A small network was shown many inputs. Here are its activations along a few directions, one row for each input.
Each table varies a few parts of the input and shows all the possible inputs, shuffled.
A made-up example of a description, with smaller parts first: ring(5) and (point or line(11) or (values(3) and line(4))).
Shared parts are said once, and a part with two or three values counts as separate values.
In the rows, 128 means zero.

Other details of the inputs vary at random and push rows far along two fixed directions, the same in every table; ignore that.

Rows:
r1: [ 82 144 133 154  66  64  25 155 119 137 101]
r2: [131 114  90  41 153  75 139  56  61  83 146]
r3: [144 130 140 115 181 230 177 133 135 187 159]
r4: [125 138  66  54 229 201 201  73  62 123 168]
r5: [120 142  67  69 166  24  84  96 150 119 135]
r6: [126 151 112  99 187 161 157 138 110 122 130]
r7: [ 81 154 121 123  57  42  25 107 132 134  88]
r8: [133 133  72  89 199 135 140  88 102 130 155]
r9: [122 179 132 150 107  66  74 150 202 103  89]
r10: [130 145  53  52 186  92 129  34 119 121 137]
r11: [ 94  99  87  86 120  18 114  82 116  79 113]
r12: [131  94 170 198 105 193 176 190 118 153 148]
r13: [160  95 159 189 113 218 182 189  99 160 139]
r14: [124 164 110  98 154  53 101 137 152 120 130]
r15: [158 117 174 224  50 145 117 191 173 147 105]
r16: [125  95  94  58 156 161 225  52  62 140 148]
r17: [100 113 126 139  70  21  86 105 175  90  91]
r18: [158  92 170 173 102 212 146 202 116 139 140]
r19: [154  98 123  83 123 181 170 105  93 130 133]
r20: [144 131 189 185  62 124  92 160 164 113 121]
r21: [133  98 200 196 129 202 150 179 109 138 132]
r22: [129 178 142 140 106  55  76 152 205 127 112]
r23: [136 100 178 135 151 224 191 111  87 147 132]
r24: [132 168 164 224  98 170  94 188 210 131 123]
Description of these inputs: values(2) and (point or ring(5) or ring(6)).
Changing only the values(2) part turns r16 into r12. The same change can be made to r15. Which row results? -> r13
Start at r3 and move only the ring(5) part, one step at a time. The first step leads to r10. Which rows follow, in order? -> r24, r9, r22

Rows:
r25: [124 160 131 159  85  48  58 144 189 112 101]
r26: [127 130 146 131 152 203 148 144 115 164 142]
r27: [138 118 197 231  62 184  93 198 161 129 118]
r28: [123 143  99  86 142  93 137  87 137 111 130]
r29: [130 139 132 119 156 174 146 132 102 149 131]
r30: [119 142  89  85 150  85 119 103 104 109 129]
r31: [137 139 134 125 150 167 165 121 124 133 136]
r32: [131 113 100  90 107  77 128  86  95 123 132]
r33: [115 102 151 132 137 155 160 113  93 134 135]
r34: [133 115 142 142 157 205 166 154 118 150 155]
r35: [148 121 126 130 158 167 155 129 120 140 137]
r36: [127 119 153 149  61  38  69 154 165  97  95]
r37: [122 137 109  92 143 124 126  98 134 136 130]
r38: [110 108  89  97 113  80 135  87 103 113 107]
r39: [122 145 161 190  95 127  90 196 171 126 126]
r40: [134 129  93  88 150  79 126  91 132 109 125]
r41: [136 118 125 129 158 171 153 138 111 140 148]
Describe the family of inputs behind these rows. -> values(5) or (values(2) and ring(6))
Change only the ring(6) part in r25. List by row number the other rows that result. -> r29, r30, r31, r35, r41

Rows:
r42: [134 150 169 130 119 212 137 155 112 171 142]
r43: [120 142 114  60 171 143 120  61  77 127 124]
r44: [109 112 173 207  19 105  78 149 136 130  92]
r45: [118 138 108  61 176 123 185  77 122 102 136]
r46: [ 96 133  72  79 176 135 148  90  83 110 141]
r47: [127  63 166 155  97 198 153 160  76 137 135]
r48: [129  97 125  97  66  16 127  88 137  77  92]
r49: [142 136 107  68 192 111 163  99  79 106 136]
r50: [124 137 162 211 111  92  79 184 186 105 139]
r51: [127 140 169 197  97 107  91 164 218 100 120]
r52: [141 129 125 150 128 216 140 172 113 149 148]
r53: [100 121  89  67 183 133 137  91  86 110 150]
r54: [135 119  79  52 162 138 128  95  85 121 153]
r55: [155 138 176 141 150 202 175 158 142 128 121]
r56: [ 98 122  83 102 133  32  66 112 150 113 116]
r57: [149 153 157 202  91 112  92 166 205  99  93]
r58: [148 133  96  51 162 119 185  81 125 135 130]
r59: [129 147 166 134 125 202 146 155 116 193 132]
r60: [ 82 170 118  94 115  36  73  93 139 107 110]
r61: [112 114 149 134 166 218 174 178 107 175 143]
r62: [ 93 141 109  67 169 140 131  58  87 129 143]
r63: [116 150  79 108 127  43  64 113 129  82  97]
r64: [126 154 183 138 140 210 136 154 103 158 120]
r65: [145  75 156 183 101 183 185 150  81 132 140]
r66: [137 116 139 157 160 227 202 134 149 162 137]
r67: [ 97 131  94  49 192 148 171 101  67 119 148]
r68: [ 95 134  67 113 127  34  77 110 148 113 107]
r69: [115  93 177 187  38  88  89 198 132 114 100]
r70: [126 134 165 161 164 184 174 175 120 135 159]
r71: [134  84 119 106  69  26 112  74 141  74 100]
r72: [133 133 159 144 129 211 131 141 121 190 140]
r73: [139 109 157 155 154 202 172 141 165 155 139]
r74: [124 129  82  48 166 120 153 110  84 146 135]
r75: [129 138  99  52 150 145 121  63  85 140 146]
r76: [136  94 184 203  49  72 109 189 140 108 113]
r77: [126 122  94  61 184 137 127  94  76 108 131]
r78: [126 152 160 159 136 221 132 138 105 155 119]
r79: [143 132  85 110 130  18  84 106 153 112 131]
r80: [105  98 130  59 106 120 161  63  42 132 117]
r81: [ 98 153 151 205  81 110  65 159 185 159 102]
r82: [152 146 140 199  77 104 102 167 219 133 105]
r83: [152 131  69  80 166 124 160  85  90 116 158]
r84: [127 139 168 187  95  92 108 178 222 132 104]
r85: [136 126 122 155 135 206 149 172 117 171 138]
r86: [115 134  74 130 138  17  97 101 156 107 121]
r87: [150 126 107  63 181 135 160  65 116  97 125]
r88: [150 143 133 213  91  89  90 187 187 139 124]
r89: [155 119  86  69 173 122 149  86  93 116 166]
r90: [140 114 139 144 142 205 138 174 120 170 147]
r91: [129 145 142 155 122 213 142 139 118 190 131]
r92: [154 148 159 187  88  88  85 202 180 120 135]
r93: [100 151 155 165 135 217 143 135 115 157 138]
r94: [123 148  88  79 109  34  69 130 136  99 120]
r95: [ 92 142 104 102 120  39  59  78 152 132 109]
r96: [147 123 100  77 195 120 148  85  84 102 144]
r97: [141  81 177 212  52  81  94 175 145 105 121]
r98: [169 121 155 142 132 213 161 145 156 138 151]
r99: [147 150  78 102 102  44  98  85 178  85 114]
r100: [127 132 142 182 160 194 170 159 122 132 158]
r101: [156 151 166 173  73 103  97 183 212 115 116]
r102: [120 137  85  81 172 133 181  61 124  99 135]
r103: [165 114 151 137 152 227 189 139 146 166 147]
r104: [136 150  86 125 137  27  85 104 137  77 110]
r105: [124 150  82  64 142 147 132  61  83 141 138]
r106: [124 136 161 201 109  77  96 198 190 137 123]
r107: [106  92  89 116  66  29  90 101  98  84  98]
r108: [ 94 140 108  56 167 125 148  73  91 161 126]
r109: [141  95 166 210  31  97 117 154 175 100  93]
r110: [133 130 162 129 167 227 161 181  88 145 133]
r111: [155 128 152 151 150 179 174 179 124 168 152]
r112: [120  83 186 155  82 205 147 127  78 156 128]
r113: [119 123  90 118 145  16  86 102 159 107 129]
Changing only one part turns r54 into r52. The same change can be made to r90. Which row results? -> r85
Changing only one part turns r66 into r84. The same change can be made to r91. Which row results? -> r59
Describe the family of inputs behind these rows. -> values(3) and line(4) and (point or ring(5))
Change only the line(4) part in r45. List by row number the other rows that result. -> r60, r67, r70
Change only the values(3) part in r64. List by row number the other rows that result. -> r43, r78
Change only the ring(5) part in r95. List by row number the other rows that result. -> r43, r62, r72, r75
